These are the activations of a small neural network, seen along a few directions. Each row is one input.
Each table varies a few parts of the input and shows all the possible inputs, shuffled.
Descriptions start from the smaller parts, as in this example, which fits no table here: one of 8 places around a ring, together with either a single point or one of 11 places around a ring or (one of 3 separate values, together with one of 4 places along a line).
Shared parts are said once, and a part with two or three values counts as separate values.
(in the rows, 128 means zero)

Other details of the inputs shift rows strongly along two fixed directions, in all tables alike. That doesn't count.

Table:
x1: [169  52 150 136 120  24  89 129  73  77 182 138 135 163 107]
x2: [140 122  91 110  90 100 127 114 134 156 155 150 119 106 119]
x3: [149 109 111 155 106  85 142 106 119 160 123 110 126 119 124]
x4: [152 130 131 105 156 161 135 139 122  89 123 153 119 125 143]
x5: [101 118  97 106  90 115 128 102 111 144 148 147 130 121 127]
x6: [144 109 101 131  84  91 142 111 136 156 120 130 149 105 125]
x7: [133 102 134 147 151  77 127 105  95  99 130 106 130 137 110]
x8: [120 128 140 147 149  74 112 127 101 106 126 107 139 126 103]
x9: [102 187 131 110 122 205 143 151 143 162 135 146 115 137 156]
x10: [118 119 125 140 145 105 111 120 127  93 124 103 113 125 110]
x11: [103 137 149 137 158 166 140 119 120 137 136 117 128 145 151]
x12: [158 110 138 134 137  45 104 128  94  97 113 115 138 109  87]
x13: [152  92 109 100 119  72 113 108  96  68 140 156 142 107  89]
x14: [158 134 136 112 150 151 129 150 153  90 101 125 120 112 126]
x15: [117 129 157 125 177 164 121 126 102  70 125 122 115 141 134]
x16: [139 161 121 107 130 172 133 158 137 139 129 150 122 122 134]
x17: [122 115 123 151 146 115 126 118 105  95 125 105 110 134 122]
x18: [110 129 130 153 135 118 132 117 147 141 126 103 126 131 122]
x19: [147 117 159 132 171 150 131 135 140  75  75 115 137 128 117]
x20: [104 168 130 106 128 207 141 135 164 159 131 145 107 136 159]
x21: [ 86 119  93 158 101 127 127 111 136 151 121 104 119 128 130]
x22: [137 135 119 125 117 173 143 141 154 122  94 129 127 113 138]
x23: [ 91 101 114 163  46 152 131 147 170 233 166 134 129 166 169]
x24: [152 142 149 108 171 188 149 145 145 109 114 151 135 134 159]
x25: [150 144 124 126 120 153 150 140 176 165 109 124 132 113 144]
x26: [132 115 125 102 134  96 122 108  84  91 149 153 120 128 123]
x27: [ 82 145 106 142  92 148 129 108 142 187 155 115 109 127 140]
x28: [ 90 168 147 141 132 159 132 132 128 164 142 118 138 138 138]
x29: [ 99 170 158 131 162 199 126 152 127 103 122 119 120 139 137]
x30: [ 99 119 121 132 109  82 119  92 117 164 163 115 135 127 115]
x31: [118 151 144  99 145 165 138 126 150 146 136 150 131 140 143]
x32: [145 119 102 111  95  88 136 109 140 174 157 153 137 111 120]
x33: [100 137 150 146 172 194 140 137 157 108  87 103 134 149 140]
x34: [150 121 150  96 170 162 136 138 137  74 105 159 152 129 124]
x35: [141 119 146 132 161 160 123 139 135  65  77 116 120 124 116]
x36: [127 136  96 164  88 144 149 121 142 185 119 110 103 118 147]
x37: [ 80 130 144 130 144 175 134 116 134 138 121 116 143 144 141]
x38: [143 141 103 111  98  99 128 128 122 178 151 150 146 116 121]
x39: [120 139  96 157  86 134 138 124 165 190 118 109 102 108 136]
x40: [135 158 102 138  82 130 145 145 153 216 123 121 137 106 148]
x41: [ 85 161  98 173  94 138 133 136 139 190 133 105 111 121 141]
x42: [150  98 108 143  98  32 122  98 123 148 130 107 131 104  97]
x43: [132 141 141  91 139  90 117 124  91 109 148 150 148 136 107]
x44: [158 145 146 110 161 151 124 173 129  79  95 128 126 115 120]
x45: [153 117  94 133  92  98 139 118 119 143 130 128 119 108 131]
x46: [151 110 153 137 120  65  69 161 107 104 166 141 140 168 118]
x47: [155 108 187 132 160 150  91 173 157  77 139 143 124 182 138]
x48: [141 143 146 138 155 146 118 161 127  96  92 115 114 117 117]
x49: [120 120 114 110 109  94 140  99  99 161 161 150 133 130 139]
x50: [174 115 131 122 136 109 144 128 122 110 115 126 139 117 128]
x51: [121 102 134  92 133  90 127 104  97  97 140 152 152 131 109]
x52: [100 121 152 117 170 173 112 125 114  63 110 118 129 142 120]
Each input here is: one of 4 separate values, together with either a single point or (one of 2 separate values, together with one of 6 places around a ring).
The inputs of x8 and x7 match in every part but the choice among 4 separate values. If x41 is changed in the same way as x8 into x7, which row does it become?
Answer: x17
The inputs of x19 and x42 match in every part but the choice among 4 separate values. If x37 is changed in the same way as x19 into x42, which row does it become?
Answer: x30
Change only the choice among 4 separate values in x6. List by row number the other rows that result.
Answer: x25, x40, x50

Table:
x53: [124  80 118 132 116  35 105  88  81  98 154 118 132 128  92]
x54: [113 136 138 150 127 161 131 139 145 148 127 116 123 143 146]
x55: [152 130 153 127 167 168 133 151 146  88  96 124 129 130 133]
x56: [128 139  99 149  79 129 145 131 155 203 130 123 122 118 147]
x57: [126 154 143 121 165 205 150 144 157 113  89 126 124 123 146]
x58: [160 134 148 108 172 132 122 145 119  65 103 132 130 117 111]
x59: [ 90 147  98 120  65 151 142 118 142 230 183 162 130 147 167]
x60: [112 128 111 152  89 104 126 124 133 183 148 120 124 134 136]
x61: [112 112 126 147 117 121 123 121 127 134 135 117 124 141 131]
x62: [155 144 153 117 165 165 128 156 147  90  98 131 129 125 127]
x63: [118 167 102 105  75 200 162 137 171 231 152 170 125 128 182]
x64: [116 149 158 122 174 171 125 142 124  87 111 121 128 138 128]
x65: [151 109 150 122 167 140 125 139 130  63  99 124 130 129 118]
x66: [130 144 164 126 170 165 118 156 137  90 115 124 128 144 129]
x67: [125 117 120 128 120  67 108 115  93 117 151 125 130 124 103]
x68: [140 115 102 119 108  62 124 106 100 125 133 127 135 101 100]
x69: [131 108 106 132 111 100 135 106 126 137 126 121 128 113 122]
x70: [121  89 113 126 115  29 104  88  71 102 155 123 135 121  86]
What do these inputs look like to the network?
Answer: one of 2 separate values, together with either a single point or one of 8 places around a ring
The inputs of x54 and x55 match in every part but the choice among 2 separate values. If x66 is changed in the same way as x54 into x55, which row does it become?
Answer: x62

Table:
x71: [128 148 137 150 149 195 146 152 154 131 103 110 104 123 157]
x72: [105 125 147 151 158 152 131 118 137 108 101 100 129 143 129]
x73: [ 90 180 136 166 128 205 140 160 166 182 106 100 115 134 151]
x74: [141  80 114 154  97  30 105 118 109 129 141 107 142 129  97]
x75: [120 121  90 159  64 107 135 120 164 211 145 121 120 121 140]
x76: [167 109 147 101 155 136 117 144 137  51  99 146 140 122 111]
x77: [135 125 103 106 118  84 113 121 105 103 129 137 131 100  95]
x78: [132  98 115 161 103  54 115 117  88 126 136  98 121 111 113]
x79: [ 93 156  95 127  64 133 123 121 128 212 175 145 121 140 142]
x80: [113  96 107 137 109  69 126  85 112 134 137 109 128 121 109]
x81: [152 105  87 122  94  67 124 103  98 121 137 133 118  98 106]
x82: [121 115 164 102 182 163 118 130 109  56 133 146 136 157 127]
x83: [172 133 164 105 191 126 133 140 108  59 114 143 136 128 120]
x84: [125 116 104 135 105  46 107 111 102 131 147 116 127 106  91]
x85: [152 119 154 105 172 136 109 139  95  53 137 150 116 157 126]
x86: [132 115 147 103 177 162 134 127 124  54  93 134 136 120 118]
x87: [112 180 131 120 124 168 148 145 152 183 128 136 137 122 152]
x88: [142 152 137 121 118 169 149 141 167 191 130 144 141 137 158]
x89: [125 140 159 110 140 202 127 161 158 125 133 154 124 165 163]
x90: [103 145 121 125 112 155 161 109 144 200 135 131 139 126 156]
The inputs of x81 and x85 match in every part but one. If x77 is changed in the same way as x81 into x85, which row does it become?
Answer: x79
What do these inputs look like to the network?
Answer: one of 4 separate values, together with one of 5 places along a line
Change only the choice among 4 separate values in x75. List by row number the other rows that result.
Answer: x71, x80, x84
